Each row below holds a small network's activations on one input, seen along a few directions.
Each table varies a few parts of the input and shows all the possible inputs, shuffled.
A made-up example of a description, with smaller parts first: one of 6 places along a line, together with either a single point or one of 9 places along a line or (one of 2 separate values, together with one of 5 places around a ring).
Shared parts are said once, and a part with two or three values counts as separate values.

Other details of the inputs shift rows strongly along two fixed directions, in all tables alike. That doesn't count.

A family of inputs:
x1: [ 54 -46 -23  16  34  -2 -50  18  76 -52  -1]
x2: [-12  -3  58 -49  23  -5  28 -23 -44   6  98]
x3: [ 57 -45 -42  -1  18 -11  -9  10  75 -46   1]
x4: [-48  26   8  39  -6   7  31   0 -47  28 -42]
x5: [  9  22  50 -29  33  -1  15 -28 -14  29 113]
x6: [-33  20  23  27 -17  19  33  25 -19  37 -43]
x7: [ 42 -25 -49 -27 -10   5 -31  -1  31 -70 -12]
x8: [ 62 -25 -48  -8   4  -3 -34  -5  72 -39 -16]
x9: [ 66 -36 -46 -44   1   2 -33   4  24 -70 -17]
x10: [-24  15  24  38  -5  33  21  -7 -32  47 -40]
x11: [-52 -39  -1  67 -52   4  11  14 -48  21 -83]
x12: [-54  -9  27  38 -29   8  15 -10 -69  33 -47]
x13: [-49  16   0  41  -8 -11  19  -6 -34  26 -30]
x14: [-20  27  50 -50  20  -6   6 -42 -42   6 109]
x15: [ 66  -3 -50 -30  -8   2 -32  31  61 -34 -12]
x16: [-49 -13 -31  73 -25 -13  15  20 -18  20 -71]
x17: [ 64  14 -47 -45   5  24 -31  19  51 -26 -29]
x18: [-14  22  28 -45  48 -20  34 -19 -14   6 106]
x19: [-70 -35   0  65 -35   6  22   8 -30  13 -62]
x20: [  9  61  36 -53  22   0  10 -23 -20  24  57]
x21: [-42  39  24  27 -21  -7  13  -5 -33  53 -34]
x22: [ -35   16  -13   53  -44   25    3   26   -9   47 -114]
x23: [ 54  -9 -57 -17 -12 -27 -32  17  64 -43 -19]
x24: [-24  15  45 -43  16  -6   7 -29 -39   3 118]
x25: [ -1  39  50 -51  27 -18  27 -16  -8  17  91]
x26: [ 45 -46 -16   8  22  -4 -57  21  65 -36 -17]
Each input here is: either one of 2 separate values or (one of 4 places along a line, together with either a single point or one of 5 places along a line).
Question: A walk changes only the place on the line of 4. It starts at x19 and steps to x24. List the rest of the walk in order.
Answer: x14, x7

A family of inputs:
x27: [ 18 -52 -49 -20 -42 -19 -32  12  31 -48  -9]
x28: [-21  24   7  19  10  14  48  26 -19  37 -30]
x29: [ 26  -1 -53   8   8 -42 -13  26  71 -30 -11]
x30: [  5 -16  49 -14  41  -4  29  -4   2   4 106]
x31: [-27 -24  75   4  -1  15  19   8 -16  36  41]
x32: [-63  18  31  60   7  -5  53  26 -10  63 -30]
x33: [ 56  11 -30 -10   7  35 -19  16  34   3 -47]
x34: [ 62   3 -25   1  16   7 -41  13  73  -1 -35]
x35: [ 28  61  26 -94   7  -3  30 -26 -29  12  73]
x36: [ 16 -40   5  19 -26  37 -17  31  -3  -7 -73]
x37: [-45 -12  15  58  12 -13 -18 -17 -28  13  -8]
x38: [ 44 -33 -35 -48 -36   3 -38  15   4 -57 -44]
x39: [-29  57  -3  22 -28   6 -13  -9 -22  28 -21]
x40: [  2  16 -41  26 -51 -19   1   1  17   6 -64]
x41: [-21 -32  38  12 -24  44  26  21 -26  18 -21]
x42: [ 51  -1 -39  -1 -12 -26 -25   6  75 -13 -21]
x43: [-41  -3  13 -11   5  -2  43 -39 -60  -4  28]
x44: [-33  51  11 -35   0 -11  54   0 -49  19  16]
x45: [  8  -6  36 -26  51  17  38 -34 -17 -14  91]
x46: [-72  53  23   9  -3 -28  57  -8 -47  43  41]
x47: [-43  11  15  12  10 -17  -8 -41 -62   8  40]
x48: [  9  -1  56 -46  16 -18 -37 -10  -8   6  92]
x49: [  1  17 -14 -11  24 -38  12  11  45  -8  48]
x50: [-39  63  22  24 -31   0   3 -18 -44  50 -15]
x51: [ 64  29   0 -47  48  14 -42  -2  68  -1  55]
x52: [ -5  18  32  30  -1   4  20   5   8  65 -28]
x53: [ 49 -17 -18 -66  -7 -28 -58  -6  18 -51  56]
x54: [-22 -12  41  11  12  31  55   4 -40  16  41]
x55: [-37 -20  -7   6 -28   5  45  -1 -53  -4 -17]
x56: [ 56  -9 -20 -80   9   8 -40 -21   0 -67  27]
x57: [ 16  14 -29  22  -4  51 -15  23  19  20 -80]
x58: [-24  74  42 -33 -12  20  23 -19 -69  47   7]
x59: [ 41 -42 -23  24  37  -4 -39  -1  47 -45 -13]
x60: [  2  10   0  28 -18  31  29  17  -7  49 -77]
x61: [  9  15  12 -58  29   1   0 -41 -52 -31  67]
x62: [ 19 -58 -46  19  -1 -29 -16  16  52 -44  11]
x63: [-47  36 -14  25 -21 -32  32   6 -21  21 -14]
x64: [-60  50  21 -25   0  -6  71  -1 -59  32  16]
x65: [ 35 -42   1 -49   3 -21 -35   6  49 -39  73]
x66: [ 64 -18 -12 -38  53  21 -20 -15  20 -57  50]
x67: [-33   6  56  11  14  -1 -27 -25 -36  25  35]
x68: [ 43 -40  -2 -14  53 -18  -3 -21  55 -49  74]
x69: [-13 -44 -24  -8 -58  13   6  20 -17 -25 -67]
x70: [  5 -39  10  49   1  19 -36   9  17  -4 -67]
x71: [-26 -46 -53  43 -37 -22   7   8  -5 -20 -35]
x72: [-16 -23  59  29  -8  13 -14  16 -16  34 -21]
x73: [ 58 -35 -20 -11  13  38 -38   7  27 -49 -33]
x74: [-32 -52 -31  70  -4 -28  -5  -9  22 -18 -37]
x75: [-17  -2 -15  62  -2 -13  21  40  29  27 -74]
x76: [ 35  39   5 -22  18 -10 -36 -12  39  10  39]
x77: [  7  14  22 -51  15 -11 -38 -41 -31 -17  82]
x78: [ -5  22 -25  48 -18   7 -39  11  39  17 -62]
x79: [ -6  -6 -38  26   1  14  37  40  26   0 -67]
x80: [  2  33 -41   0 -35  26 -14  12  -5  -7 -86]
x81: [-56 -24 -15  43 -11 -26  17 -33 -35   0  -1]
Question: What is each input in this table made of?
Answer: one of 5 places around a ring, together with either one of 5 places along a line or one of 6 places around a ring
Question: Changing only the place on the ring of 5 turns x38 into x48. The same change can be made to x43. Which row results?
Answer: x74
Question: Changing only the place on the ring of 5 turns x54 into x30. The same change can be made to x36. Which row results?
Answer: x72
Question: A walk changes only the place on the ring of 6. It starts at x47 and steps to x77. List the rest of the walk in order.
Answer: x53, x27, x71, x81
Question: Which other rows does x76 become when the place on the line of 5 takes its other values? List them by row number.
Answer: x29, x42, x49, x78
